A small network was trained on invented records. Each row is its activation on one of them, seen along a few directions.
Each row is followed by the record's values for the fields Tavi, Sovel, Noz, Daler, Puvu, Vig, Nuva.
Not every record has every field; a missing one is written missing.
Other fields move the rows too, some of them a lot.
(in the rows, 500 means zero)
Strong random noise was added to every row along 13 fixed directions; ignore it. To show where, here is one row again and again, with new noise each time:
[255 539 414 679 470 526 435 537 528 318 407 395 443 597 526 572 297 625
 388 396 484 351 731 431 420 540 477 446 377 467]
[587 412 509 604 453 373 527 498 482 780 281 512 440 594 579 606 421 388
 266 397 182 405 574 610 597 538 450 775 380 532]
[651 348 434 504 644 336 820 432 771 498 494 561 563 536 530 635 494 496
 519 406 444 261 542 409 257 480 396 497 537 683]
[360 477 449 512 622 394 507 631 464 528 202 709 544 527 800 584 509 478
 482 464 369 525 566 532 754 538 480 481 545 540]
[460 557 538 795 325 533 347 382 411 614 510 547 380 422 672 351 408 428
 302 467 285 372 610 701 458 554 430 584 281 484]
[819 372 468 354 412 378 522 326 589 716 520 565 526 596 332 643 691 411
 514 595 523 757 138 565 687 455 399 547 374 524]
[618 555 575 335 513 482 288 420 745 391 523 564 615 424 664 602 573 352
 552 377 871 581 229 542 428 447 630 260 610 309]
[417 410 666 158 415 523 220 210 508 453 438 499 455 212 405 579 731 497
 427 545 560 482 573 307 189 431 483 430 415 371]
[797 433 645 609 495 470 635 654 706 454 294 807 692 384 622 302 687 584
 539 518 319 340 481 545 624 332 603 724 554 688]
[584 503 388 572 258 374 481 437 533 408 330 529 501 525 528 436 339 798
 458 537 379 450 437 595 589 326 590 520 431 562]
[457 323 813 254 572 656 139 541 719 341 383 856 684 525 204 638 742 264
 345 521 671 610 719 435 370 335 506 616 418 344]
[466 595 434 461 564 488 490 478 431 364 461 340 396 677 344 525 472 714
 354 520 511 422 540 315 439 653 567 653 498 424]
[849 665 457 705 384 556 539 590 657 463 424 170 629 531 534 442 415 635
 611 324 708 397 482 435 578 438 504 709 404 565]
[402 605 345 649 528 574 259 217 339 567 762 493 484 571 547 577 346 355
 295 490 494 478 660 582 131 792 286 502 271 508]
[255 466 491 521 774 573 376 582 535 431 552 669 522 751 446 744 575 268
 321 465 545 600 539 437 495 781 443 436 454 386]

[459 525 408 308 653 360 404 358 444 503 512 709 529 590 654 601 384 377
 390 551 605 564 473 604 321 587 494 364 694 426] -> {Tavi: l1, Sovel: k1, Noz: n2, Daler: c3, Puvu: m1, Vig: v2, Nuva: f2}
[366 500 286 606 443 429 458 409 472 576 482 313 553 412 723 670 209 559
 486 367 404 334 642 522 262 524 454 298 488 611] -> {Tavi: l2, Sovel: k1, Noz: n1, Daler: c1, Puvu: m2, Vig: v2, Nuva: f1}
[598 657 294 349 740 412 491 599 731 263 591 419 702 796 528 717 250 525
 588 328 948 522 403 443 371 523 689 380 761 452] -> {Tavi: l1, Sovel: k3, Noz: n2, Daler: c4, Puvu: missing, Vig: v1, Nuva: missing}
[722 722 691 562 670 736 394 800 535 426 395 296 757 316 606 391 830 542
 545 395 527 395 339 228 589 713 807 722 711 479] -> {Tavi: l1, Sovel: k1, Noz: n2, Daler: c3, Puvu: m2, Vig: v2, Nuva: f1}
[703 526 632 502 438 374 486 451 519 580 411 610 441 524 616 292 342 458
 406 465 506 330 612 743 411 324 559 717 633 480] -> {Tavi: l2, Sovel: k3, Noz: n2, Daler: c2, Puvu: missing, Vig: v2, Nuva: missing}
[414 536 405 387 733 408 771 477 350 611 478 139 312 563 498 650 516 554
 459 458 396 325 601 201 367 798 431 622 613 528] -> {Tavi: l1, Sovel: k5, Noz: missing, Daler: missing, Puvu: missing, Vig: v2, Nuva: missing}
[564 554 734 539 400 664 223 638 590 499 470 217 499 520 292 496 522 403
 235 334 533 342 531 408 370 512 770 728 486 250] -> {Tavi: l1, Sovel: k3, Noz: n1, Daler: c1, Puvu: missing, Vig: v1, Nuva: f1}
[459 466 633 466 690 594 427 619 539 500 304 620 659 392 629 554 680 324
 499 416 479 389 822 358 433 575 402 661 478 556] -> {Tavi: l1, Sovel: k3, Noz: n2, Daler: c3, Puvu: missing, Vig: v1, Nuva: f2}
[466 459 584 609 462 567 527 428 390 719 669 560 256 535 349 327 455 356
 450 535 388 549 739 642 650 427 250 756 226 479] -> {Tavi: l2, Sovel: k1, Noz: n2, Daler: c4, Puvu: m2, Vig: v1, Nuva: f1}
[470 548 570 300 409 492 282 496 609 235 420 422 580 424 394 487 557 692
 511 477 693 494 449 390 430 366 697 359 569 387] -> {Tavi: l1, Sovel: k1, Noz: n2, Daler: c2, Puvu: m1, Vig: v1, Nuva: f4}
[346 335 631 617 444 583 292 571 722 478 475 615 611 542 430 666 382 270
 331 341 394 383 743 575 317 392 494 456 330 478] -> {Tavi: l1, Sovel: k3, Noz: n2, Daler: c2, Puvu: missing, Vig: v1, Nuva: f1}
[628 511 493 727 633 589 666 732 685 577 521 622 691 587 722 539 502 254
 654 364 600 533 485 603 679 511 367 530 496 627] -> {Tavi: l1, Sovel: k1, Noz: n1, Daler: c1, Puvu: m2, Vig: v2, Nuva: f1}
[723 714 525 616 499 537 468 508 545 434 630 648 468 554 702 164 391 442
 666 526 906 602 538 757 669 304 396 558 510 424] -> {Tavi: l1, Sovel: k1, Noz: n2, Daler: c4, Puvu: m2, Vig: v2, Nuva: f2}
[333 299 538 374 632 431 649 510 725 347 571 764 441 557 372 503 564 461
 658 565 664 557 610 471 553 248 401 253 539 485] -> {Tavi: l2, Sovel: k3, Noz: n2, Daler: c4, Puvu: missing, Vig: v1, Nuva: f1}
[556 306 622 698  97 593 177 571 701 565 389 771 728 477 450 561 318 275
 440 446 441 671 575 893 656  72 488 434 271 523] -> {Tavi: l1, Sovel: k5, Noz: missing, Daler: missing, Puvu: missing, Vig: v2, Nuva: f2}
[356 381 489 404 630 258 663 347 539 721 525 627 274 394 752 586 720 267
 565 495 440 567 282 566 697 561 371 195 488 443] -> {Tavi: l2, Sovel: k1, Noz: n2, Daler: c4, Puvu: m1, Vig: v1, Nuva: missing}
[923 489 702 661 280 465 540 513 680 738 484 329 427 536 456 380 409 344
 320 344 438 303 332 725 470 381 659 852 493 391] -> {Tavi: l2, Sovel: k3, Noz: n1, Daler: c1, Puvu: missing, Vig: v2, Nuva: missing}
[223 436 222 490 468 331 669 350 358 542 458 301 387 347 730 732 472 705
 513 479 159 423 272 323 396 743 552 111 501 594] -> {Tavi: l1, Sovel: k2, Noz: missing, Daler: missing, Puvu: missing, Vig: v1, Nuva: f2}
[460 467 632 616 369 678 336 319 445 664 859 370 314 456 306 535 719 195
 371 557 492 684 188 558 442 723 445 318 313 324] -> {Tavi: l1, Sovel: k2, Noz: missing, Daler: missing, Puvu: missing, Vig: v2, Nuva: f2}
[672 623 400 529 502 536 397 485 392 567 500 466 623 588 437 481 352 533
 536 473 591 548 768 570 504 417 355 782 381 616] -> {Tavi: l1, Sovel: k1, Noz: n2, Daler: c4, Puvu: m2, Vig: v1, Nuva: f2}
[710 532 569 507 651 564 447 568 578 536 542 701 787 366 679 451 526 369
 530 439 542 359 568 561 306 519 576 638 665 635] -> {Tavi: l2, Sovel: k3, Noz: n1, Daler: c1, Puvu: missing, Vig: v2, Nuva: missing}
[380 423 591 366 408 540 382 520 613 410 463 460 400 610 267 627 396 474
 417 457 688 571 505 484 493 374 544 482 454 272] -> {Tavi: l2, Sovel: k1, Noz: n1, Daler: c1, Puvu: m2, Vig: v2, Nuva: missing}
[322 419 253 885 482 625 643 708 511 327 457 439 726 594 395 604 391 752
 574 517 269 419 754 372 489 523 340 425 312 866] -> {Tavi: l1, Sovel: k1, Noz: n1, Daler: c1, Puvu: m2, Vig: v2, Nuva: f2}
[717 654 587 340 503 500 282 587 305 687 211 274 610 422 593 480 514 553
 396 380 434 445 588 440 598 532 715 927 592 437] -> {Tavi: l2, Sovel: k2, Noz: missing, Daler: missing, Puvu: missing, Vig: v1, Nuva: missing}
[392 536 413 581 763 550 687 589 393 483 599 576 525 576 561 477 520 468
 604 580 504 489 741 407 505 655 277 539 516 646] -> {Tavi: l2, Sovel: k5, Noz: missing, Daler: missing, Puvu: missing, Vig: v2, Nuva: f1}
[924 353 512 349 374 334 563 246 678 703 513 619 615 461 439 537 528 433
 494 508 441 501 290 652 329 315 454 656 499 595] -> {Tavi: l2, Sovel: k1, Noz: n2, Daler: c3, Puvu: m2, Vig: v2, Nuva: f4}
[311 426 665 612 513 575 476 786 671 408 258 468 501 505 455 570 486 506
 347 339 326 286 691 410 608 417 681 563 447 441] -> {Tavi: l2, Sovel: k1, Noz: n1, Daler: c1, Puvu: m1, Vig: v1, Nuva: f1}
[441 569 618 347 569 503 494 266 358 477 653 527 247 397 477 302 636 462
 469 616 644 443 616 468 296 531 405 459 541 356] -> {Tavi: l1, Sovel: k2, Noz: missing, Daler: missing, Puvu: missing, Vig: v1, Nuva: f2}
[617 474 505 579 667 402 713 590 731 415 576 865 601 618 646 394 425 384
 505 466 515 371 453 663 451 456 571 470 732 569] -> {Tavi: l1, Sovel: k3, Noz: n2, Daler: c3, Puvu: missing, Vig: v1, Nuva: f1}
[318 440 541 389 576 608 513 469 403 495 587 401 375 600 209 565 658 406
 562 606 658 674 630 325 551 548 269 501 351 414] -> {Tavi: l2, Sovel: k5, Noz: missing, Daler: missing, Puvu: missing, Vig: v1, Nuva: missing}
[348 583 642 566 513 641 258 464 395 521 540 458 492 209 635 459 614 438
 375 444 293 317 564 424 275 643 634 507 490 477] -> {Tavi: l1, Sovel: k1, Noz: n2, Daler: c4, Puvu: m2, Vig: v2, Nuva: f7}
[243 455 725 396 620 435 340 629 461 504 384 650 299 622 492 565 534 322
 114 448 297 435 390 573 530 634 870 500 714 135] -> {Tavi: l2, Sovel: k2, Noz: missing, Daler: missing, Puvu: missing, Vig: v1, Nuva: missing}
[616 429 732 424 624 495 615 666 620 517 371 508 433 505 424 430 617 436
 444 402 441 340 598 416 540 389 619 765 615 424] -> {Tavi: l1, Sovel: k1, Noz: n2, Daler: c4, Puvu: m2, Vig: v1, Nuva: f2}
[500 578 370 478 414 565 292 473 388 605 461 361 674 461 583 678 332 515
 434 377 414 549 494 527 408 603 551 609 456 529] -> {Tavi: l2, Sovel: k1, Noz: n1, Daler: c1, Puvu: m2, Vig: v2, Nuva: f7}
[440 552 411 308 684 452 456 424 471 583 552 422 502 604 638 791 454 270
 434 357 659 595 362 417 325 780 484 420 681 359] -> {Tavi: l1, Sovel: k1, Noz: n2, Daler: c3, Puvu: m2, Vig: v2, Nuva: f2}
[636 563 259 659 521 537 475 487 310 606 444 462 782 531 575 566 311 602
 463 471 274 409 814 495 308 631 364 787 362 830] -> {Tavi: l1, Sovel: k2, Noz: missing, Daler: missing, Puvu: missing, Vig: v1, Nuva: f2}
[473 388 592 449 441 620 304 595 612 324 376 778 738 480 356 571 591 496
 470 574 505 600 609 459 461 410 534 548 448 511] -> {Tavi: l1, Sovel: k3, Noz: n2, Daler: c3, Puvu: missing, Vig: v2, Nuva: f2}
[489 411 539 612 531 575 543 491 550 625 548 592 584 210 648 388 642 406
 647 471 322 417 734 470 527 433 299 558 286 717] -> {Tavi: l2, Sovel: k1, Noz: n2, Daler: c4, Puvu: m1, Vig: v1, Nuva: f1}
[152 324 563 465 389 471 596 442 484 708 381  65 114 440 380 737 592 432
 393 389 363 466 545 253 531 594 344 378 278 331] -> {Tavi: l2, Sovel: k1, Noz: n1, Daler: c1, Puvu: m2, Vig: v2, Nuva: missing}

Which values does each new row have?
[627 448 492 251 552 375 596 307 345 715 505 520 456 384 540 499 668 457
 607 630 535 644 374 478 495 506 398 486 602 534] -> {Tavi: l2, Sovel: k2, Noz: missing, Daler: missing, Puvu: missing, Vig: v2, Nuva: missing}
[362 422 596 657 512 580 507 582 599 371 551 682 521 452 454 394 615 505
 510 546 430 442 551 523 527 428 562 336 462 540] -> {Tavi: l2, Sovel: k2, Noz: missing, Daler: missing, Puvu: missing, Vig: v1, Nuva: missing}
[436 356 557 535 364 420 401 396 458 661 544 541 278 654 225 566 635 428
 215 639 237 589 267 634 712 516 557 493 312 404] -> {Tavi: l1, Sovel: k1, Noz: n1, Daler: c1, Puvu: m1, Vig: v2, Nuva: missing}
[423 497 579 373 382 478 364 516 652 272 480 571 534 398 574 493 409 641
 436 428 503 443 283 532 364 442 827 330 697 305] -> {Tavi: l2, Sovel: k1, Noz: n2, Daler: c2, Puvu: m2, Vig: v2, Nuva: f1}
[352 526 628 393 580 493 323 367 312 755 403 304 386  95 786 542 721 367
 391 369 201 303 559 351 388 711 566 534 443 456] -> {Tavi: l2, Sovel: k1, Noz: n2, Daler: c4, Puvu: m1, Vig: v1, Nuva: missing}
[237 626 564 562 499 596 508 481 446 385 627 213 139 570 443 425 447 482
 463 423 788 479 615 437 478 561 405 368 482 190] -> {Tavi: l1, Sovel: k1, Noz: n1, Daler: c1, Puvu: m2, Vig: v2, Nuva: f2}
[397 419 587 494 524 547 526 502 350 509 441 881 512 463 402 348 730 541
 487 738 260 622 613 526 664 482 352 650 426 613] -> {Tavi: l2, Sovel: k1, Noz: n2, Daler: c3, Puvu: m2, Vig: v2, Nuva: f4}
[577 433 372 363 774 417 531 348 449 721 824 798 438 863 298 703 519 223
 319 601 440 729 351 627 473 776 360 628 444 497] -> {Tavi: l1, Sovel: k1, Noz: n2, Daler: c4, Puvu: m2, Vig: v1, Nuva: f2}
[550 612 357 563 394 721  83 491 243 590 492 495 905 298 642 574 583 444
 597 542 443 768 493 517 531 638 451 491 330 705] -> {Tavi: l1, Sovel: k2, Noz: missing, Daler: missing, Puvu: missing, Vig: v1, Nuva: f2}
[513 410 437 494 343 450 378 150 350 684 700 629 451 453 413 488 395 450
 308 638 227 473 560 698 207 524 389 565 332 586] -> {Tavi: l2, Sovel: k5, Noz: missing, Daler: missing, Puvu: missing, Vig: v2, Nuva: missing}
[360 394 238 739 574 426 559 673 654 408 577 760 710 674 657 693 221 491
 482 424 251 536 311 691 597 559 629 229 492 662] -> {Tavi: l2, Sovel: k1, Noz: n2, Daler: c4, Puvu: m1, Vig: v1, Nuva: f1}
[305 253 340 787 282 498 738 516 648 404 621 290 383 592 141 640 582 721
 518 583 247 488 319 357 590 507 435 213 235 663] -> {Tavi: l1, Sovel: k3, Noz: n1, Daler: c1, Puvu: missing, Vig: v2, Nuva: missing}
[288 589 586 521 680 628 637 611 428 480 570 425 316 404 635 409 620 441
 582 474 556 438 519 351 556 670 446 472 593 380] -> {Tavi: l2, Sovel: k1, Noz: n1, Daler: c1, Puvu: m2, Vig: v2, Nuva: f1}
[371 426 519 626 683 401 748 525 486 823 572 557 253 593 688 540 346 186
 294 327 210 329 586 670 537 678 406 609 505 446] -> {Tavi: l2, Sovel: k1, Noz: n1, Daler: c1, Puvu: m1, Vig: v1, Nuva: f1}
[690 518 539 649 469 443 526 371 620 760 728 430 402 483 633 491 393 288
 395 338 390 388 226 720 380 547 606 452 509 423] -> {Tavi: l2, Sovel: k1, Noz: n2, Daler: c4, Puvu: m2, Vig: v1, Nuva: f1}
[687 623 205 443 540 418 838 678 442 382 321 469 659 592 652 425 422 918
 856 593 605 648 348 379 893 418 465 581 605 756] -> {Tavi: l1, Sovel: k1, Noz: n1, Daler: c1, Puvu: m2, Vig: v2, Nuva: f1}
[488 380 574 434 283 465 509 337 482 626 512 318 260 570 233 586 397 412
 383 520 517 535 582 533 410 376 347 556 356 355] -> {Tavi: l1, Sovel: k5, Noz: missing, Daler: missing, Puvu: missing, Vig: v2, Nuva: f2}
[440 490 485 706 682 706 552 721 581 399 640 619 718 589 468 542 632 380
 630 520 557 601 526 438 605 653 402 469 437 632] -> {Tavi: l2, Sovel: k5, Noz: missing, Daler: missing, Puvu: missing, Vig: v2, Nuva: missing}
[444 514 481 501 690 454 553 590 525 705 462 481 454 625 703 634 527 192
 515 353 570 608 427 535 764 662 410 492 524 383] -> {Tavi: l2, Sovel: k3, Noz: n2, Daler: c3, Puvu: missing, Vig: v1, Nuva: f1}
